These are the activations of a small neural network, seen along a few directions. Each row is one input.
Each table varies a few parts of the input and shows all the possible inputs, shuffled.
A made-up example of a description, with smaller parts first: one of 4 places along a line, together with either a single point or one of 11 places along a line or (one of 2 separate values, together with one of 8 places around a ring).
Shared parts are said once, and a part with two or three values counts as separate values.

Table:
r1: [ 33.0  24.0 -14.1 -30.8  10.8  53.9  47.0  -4.7 -20.0  24.5  34.4  -5.0
 -33.3 -25.5  13.9]
r2: [ 14.1   6.6  40.0  41.5  -5.8   1.6 -42.0 -34.0  -1.3  86.9 -96.9  18.5
  58.2  11.6   9.3]
r3: [-34.0  -1.0 -19.8   1.2  -5.0 -42.8  10.6  -0.2  42.6 -42.8 -25.2 -11.7
  25.6   2.6  34.3]
r4: [-20.8  -6.5 -10.5  -8.0   0.3 -37.0  -3.8   6.3  46.1 -32.0 -13.9  -9.4
  34.2  10.3  42.1]
r5: [-47.0 -30.5  -4.6  24.9 -21.7 -18.6 -13.8   6.7 -16.1 -31.2   9.2  20.4
 -13.1  12.5 -26.0]
r6: [ 58.2  40.9  25.5   8.6   4.2  54.0   4.4 -29.3 -41.8  31.6   9.2 -16.1
 -17.7 -20.1 -28.6]
r7: [ 44.5  23.1 -17.2 -49.4  30.7  48.1  37.2  -8.8 -47.7  28.1   8.2 -14.8
 -17.5 -18.8   6.3]
r8: [-19.0 -43.2  35.3 -13.6   6.3 -19.3 -35.6  17.7  11.0  -1.4  28.7   9.8
   6.9  30.5  -8.9]
r9: [-43.8   8.4 -39.2   9.6 -20.4 -37.9   3.1   7.9  39.3 -44.9 -35.9  -2.2
  18.0  -2.1  27.1]
r10: [-23.4 -42.8  29.2  -1.0   3.8 -21.2 -20.5  26.9  -6.8  -0.4  31.8   5.2
  10.8  24.3 -16.1]
r11: [-25.3 -38.0  12.1  10.2 -12.1 -24.1 -19.9  29.9 -13.8 -10.0  17.8  12.0
  -5.1  19.9 -15.1]
r12: [-42.3 -33.9   6.2  15.7  -9.2 -22.1 -13.6  15.4 -12.2 -23.3   8.9  11.9
 -12.1  14.0 -25.2]
r13: [-12.0  -9.4  -3.8 -16.4   7.9 -31.0 -10.0  13.4  58.1 -24.7 -10.5  -5.8
  34.5  21.0  44.3]
r14: [-49.4   8.5 -44.1  18.1 -12.0 -37.6  11.9   2.2  38.8 -56.3 -36.9  -1.8
  24.0  -6.8  14.8]
r15: [ 47.5  24.3  -9.1  -8.0   6.0  44.5  24.0  -9.0  -1.6  22.6  46.2   9.8
 -50.4 -41.4 -20.7]
r16: [ 61.9  38.8   3.8 -21.1  14.8  47.2  15.6 -19.4 -56.6  45.2  -6.1 -22.3
 -13.4  -0.9 -20.4]
r17: [ 57.7  30.7  10.4  18.6   1.3  42.4   5.3 -21.1 -17.9  28.1  31.0   1.4
 -49.6 -31.1 -31.1]
What do these inputs look like to the network?
Answer: either a single point or one of 6 places around a ring or (one of 2 separate values, together with one of 5 places along a line)

Table:
r18: [-37.0 -25.9 -31.1  -9.2 -12.4 -16.5   7.6  27.2  14.1 -49.4  23.8  -1.2
   0.1   8.2   6.5]
r19: [  4.8   9.1   4.8   7.9   6.1 -16.1 -12.3 -13.8  35.7  29.8 -48.9   1.7
  34.4  -8.4  18.7]
r20: [ 26.6   6.8  16.9   8.2  -4.6  30.9   9.3   2.1 -46.4  11.8  51.1   1.7
 -41.2 -11.7 -37.3]
r21: [-28.7 -32.6  17.4  19.5  -1.8 -19.4 -25.7   5.2   4.0  10.8 -21.8  20.5
  22.3  17.5 -10.6]
r22: [ 41.1  45.0 -22.2 -13.2  15.8  45.4  30.8 -19.2  -4.2  18.5   6.1 -12.4
 -23.0 -24.0  18.3]
r23: [ 48.1  17.4  49.8   9.0  20.2  36.4  -9.5 -17.5 -30.6  39.7   7.9  10.7
 -14.2 -15.5 -25.3]
r24: [ 49.1  52.3   1.2  15.0   6.3  33.7  10.9 -35.7 -11.6  55.1 -39.0  -9.2
   2.8 -28.7  -6.0]
r25: [-10.3 -16.2  34.6  17.8 -10.7 -14.9 -26.7  -2.0   1.9  17.3 -11.5   7.7
  12.4  14.8  -9.6]
r26: [-44.1 -44.5  -1.3   5.2  -9.2 -20.0  -8.8  26.8  -6.3 -21.6  25.8  13.0
  -4.7  19.2 -22.0]
r27: [-24.2 -15.1 -29.1 -13.1   3.1  -7.9   6.8  21.2   6.7 -34.4  30.9  -0.3
 -13.2   3.3   3.3]
r28: [-13.5  10.7   3.2  21.9  -3.5 -32.7 -11.9  -6.7  28.5  -0.1 -70.8  -3.2
  42.0  10.3  15.0]
r29: [ 10.9  -7.8  34.3  16.6  -4.7  -7.0 -21.5 -11.7 -21.3  13.5 -15.2   6.2
   9.3  13.4 -17.8]
r30: [-12.9   7.3 -25.9 -14.4  17.4 -11.9   8.1   3.8  30.4 -10.9 -10.2   6.5
  10.8  -5.5  39.9]
r31: [ 21.0  21.5   5.1   1.2  11.8  -5.1 -10.6 -26.6   7.4  28.2 -44.7  -9.4
  34.0   7.6  12.7]
r32: [-12.3 -28.7  12.8  -9.8  -5.3   1.1 -12.7  12.4 -34.2 -14.7  40.5  -4.4
 -17.2  18.3 -20.6]
r33: [  0.2  -7.4 -19.5 -21.9  -7.0   2.6  15.9  15.7   1.0 -30.4  30.7  -9.6
 -21.6  -1.0  -2.1]
r34: [ 31.2  30.5 -21.9  -7.0   0.1  46.0  31.3   2.9 -19.6  -5.3  41.3  -3.4
 -49.6 -25.9 -18.5]
r35: [-23.4  -4.9 -19.1 -10.9  -1.0 -28.6  11.4   8.0  36.0 -35.6 -22.3  -6.6
  24.4   8.9  43.5]
r36: [-28.7 -27.8  10.9  -0.5 -18.7 -13.7 -11.1  15.7 -10.4 -11.1  37.6   5.3
  -6.7  14.5 -20.3]
r37: [  2.0  10.1 -21.0 -22.2  -1.7  -2.5  18.8  -7.8  18.9 -11.3 -11.3 -13.6
  -1.1 -15.3  32.4]
What do these inputs look like to the network?
Answer: one of 4 places along a line, together with one of 5 places around a ring
The inputs of r24 and r28 match in every part but the place on the line of 4. If r20 is changed in the same way as r24 into r28, which row does it become?
Answer: r26
Change only the place on the ring of 5 in r31. List by row number the other rows that result.
Answer: r29, r32, r33, r37

Table:
r38: [ -1.4 -14.3  35.4   0.6  -5.4  12.0 -10.3  12.0 -23.7  21.8  40.6   6.3
 -23.7   6.2 -32.1]
r39: [ -6.6   1.4  -6.3  -9.3   4.7  12.2  18.1   6.0 -27.2   1.3  27.4  -0.5
 -21.1  -9.8 -15.3]
r40: [ 17.5   2.6  37.2  17.9  -2.0  24.3 -23.6 -14.1 -21.3  34.0 -19.2   1.6
  12.3  11.0 -17.6]
r41: [ 21.6   0.3  18.4  13.3   4.9  20.1 -18.4 -26.3 -24.4  23.7 -21.8   2.4
  12.1   2.8  -9.9]
r42: [ 37.5  33.8 -18.9 -17.8  10.5   6.1  13.4 -10.7  31.6   8.6 -20.5 -17.9
   0.3 -13.7  25.5]
r43: [-73.9 -51.7  -7.6  21.5 -15.6 -66.8 -12.1  38.6  32.5 -71.8   3.3  16.3
  34.1  24.1  18.7]
r44: [ 19.9  23.8 -26.0 -10.1  -1.9   3.0  25.7   7.3  17.4 -22.2  30.1 -10.0
 -31.5 -21.5   2.9]
r45: [ 14.4  10.3 -26.0 -13.3   1.6  10.1  19.8   2.4  -4.0 -15.6  25.4  -4.4
 -28.2  -8.8  -4.9]
r46: [ 15.3  11.1  -2.7  -4.9  10.9  19.2   5.8  -9.5  -4.0  38.1 -25.4   3.3
   3.6  -4.2   5.7]
r47: [  6.4 -13.2  18.2  -2.5   2.1   8.7  -7.5  -0.7 -28.5   2.1  35.7  -1.0
 -19.4  -0.4 -27.2]
r48: [ 15.5  38.4 -11.9 -14.9  -0.5   9.3  14.4 -22.5   0.3  12.2 -24.1 -14.6
   5.8  -8.1  20.8]
r49: [-66.2 -42.3  -9.7  19.4  -9.2 -58.4 -25.3  17.4  51.3 -32.4 -51.7  18.5
  55.7  22.3  33.4]
What do these inputs look like to the network?
Answer: one of 2 separate values, together with either a single point or one of 5 places along a line
The inputs of r45 and r48 match in every part but the choice among 2 separate values. If r38 is changed in the same way as r45 into r48, which row does it become?
Answer: r40
Change only the choice among 2 separate values in r39. List by row number the other rows that result.
Answer: r46
Change only the choice among 2 separate values in r49. List by row number the other rows that result.
Answer: r43

Table:
r50: [-44.3 -31.0  -2.4   3.7  -2.3 -39.4 -16.7  20.6  12.6 -32.3  -7.1   0.1
  20.2  16.6  -6.2]
r51: [ 32.9  34.0  43.9  12.6  17.4   6.2 -30.6 -39.9   6.2  80.6 -87.0 -10.0
  50.0  -3.9  10.6]
r52: [ 49.5  39.5  -5.7 -20.8   1.5  35.9  26.4 -11.3  -3.0  15.8  21.6 -18.1
 -28.7 -19.1   9.7]
r53: [-16.7   5.6 -18.6 -19.7   2.9 -29.6   7.8   4.7  38.1 -18.0 -15.6 -11.5
  17.5  -3.3  34.4]
r54: [-40.1 -40.9  10.6  18.2 -23.5 -36.0 -22.7  32.1  23.1 -30.3   6.4  14.6
  10.9  29.6  -4.6]
r55: [-35.0 -14.1  -4.0   5.4  -4.4 -36.3  -4.1  13.8  33.6 -21.2  -5.8   1.7
  15.3  -8.9  14.5]
r56: [ 37.4  23.9 -14.1  -9.5   7.7  40.2  21.4 -11.5 -24.0   6.4  12.8  -8.4
 -21.8  -9.6  -4.8]
r57: [-25.2   2.6 -26.0  11.6 -17.4 -25.6   5.3   8.7  34.5 -27.9 -25.9   2.7
  14.2  -2.1  21.4]
r58: [ 13.6  -9.6  -3.6   6.9   4.2  28.6   7.1  -9.6 -52.8   3.3  26.9  13.0
 -23.9   1.1 -27.5]
r59: [  8.2 -17.2  16.1   0.7  -0.9  27.9  -3.8  -1.4 -46.6   7.9  42.8  15.5
 -26.9  15.9 -29.9]
r60: [ 19.8   7.1   3.5  -9.1  14.5  28.1   9.9  -6.4 -21.7  15.9  30.9   0.4
 -26.7 -16.3 -17.6]
What do these inputs look like to the network?
Answer: either a single point or (one of 2 separate values, together with one of 5 places along a line)
Change only the choice among 2 separate values in r57. List by row number the other rows that result.
Answer: r56

Table:
r61: [-85.6 -48.6 -53.2  16.3 -19.8 -85.0  -9.3  37.4  63.0 -75.5 -39.0  20.4
  42.0  23.3  17.8]
r62: [-79.6 -53.5 -17.3 -18.1  -1.8 -91.0 -20.3  42.3  76.4 -64.7 -21.5   3.3
  54.6  41.7  40.0]
r63: [ -8.8   1.1  20.2  36.4 -18.2   0.1 -13.1  10.3 -18.3   8.3  -8.0   3.0
  -7.1  -0.6 -39.5]
r64: [ 28.9  18.8  -6.7 -40.5   8.4  30.8  22.9 -11.2   6.1  30.7  14.3  -8.2
 -12.2 -10.3  31.0]
r65: [ 21.3  45.0 -23.9   4.8 -12.8  22.2  32.3 -18.0  -6.0  11.0  -1.7  -2.2
 -24.1 -33.5   9.7]
r66: [  3.0  -7.3  -7.7  13.2 -17.0  15.6  -5.4   2.0 -30.5 -20.4  32.7   4.9
 -24.2  -0.4 -42.5]
r67: [  4.2 -18.3  50.2   1.8  -4.8  -5.2 -27.9  11.6 -14.6  21.2  10.2 -10.0
   6.3  20.2 -17.6]
r68: [ 21.9  14.0 -28.9   5.2   4.9  29.1  33.7   6.0 -26.2 -13.5  32.4  -1.5
 -37.8 -26.9 -20.8]
r69: [ 26.1 -10.4 -10.2 -40.3  28.8  39.5  20.0   5.1  -9.9  -1.0  51.6  -7.6
 -30.8  -6.8   3.2]
r70: [ 13.5  49.7 -11.2  15.1   1.1  20.3  15.8 -24.0  -8.2  16.2 -39.2  -6.0
   7.7 -21.3  10.9]
r71: [ 18.0  -2.5  39.9   1.1  13.3 -12.9 -29.8 -25.8  -9.0  33.3 -20.4  -2.8
  23.3   8.2   6.5]
r72: [  2.2 -23.2  24.5 -14.4   3.6  18.3  -1.6   4.7 -23.1  -0.3  48.9   6.0
 -21.2  16.6  -8.5]
r73: [ 23.5  32.3  16.6 -19.4  21.4  25.8   6.9 -16.2  13.2  30.1 -25.8 -14.0
   9.0   4.9  27.3]
r74: [ 11.6   3.1   7.8  38.8  -7.1  -7.5 -24.1 -24.2 -12.9  24.7 -34.5  14.5
  14.5 -15.1 -17.4]
What do these inputs look like to the network?
Answer: one of 2 separate values, together with either a single point or one of 6 places around a ring
The inputs of r67 and r63 match in every part but the choice among 2 separate values. If r64 is changed in the same way as r67 into r63, which row does it become?
Answer: r65
Change only the choice among 2 separate values in r68. List by row number the other rows that result.
Answer: r69
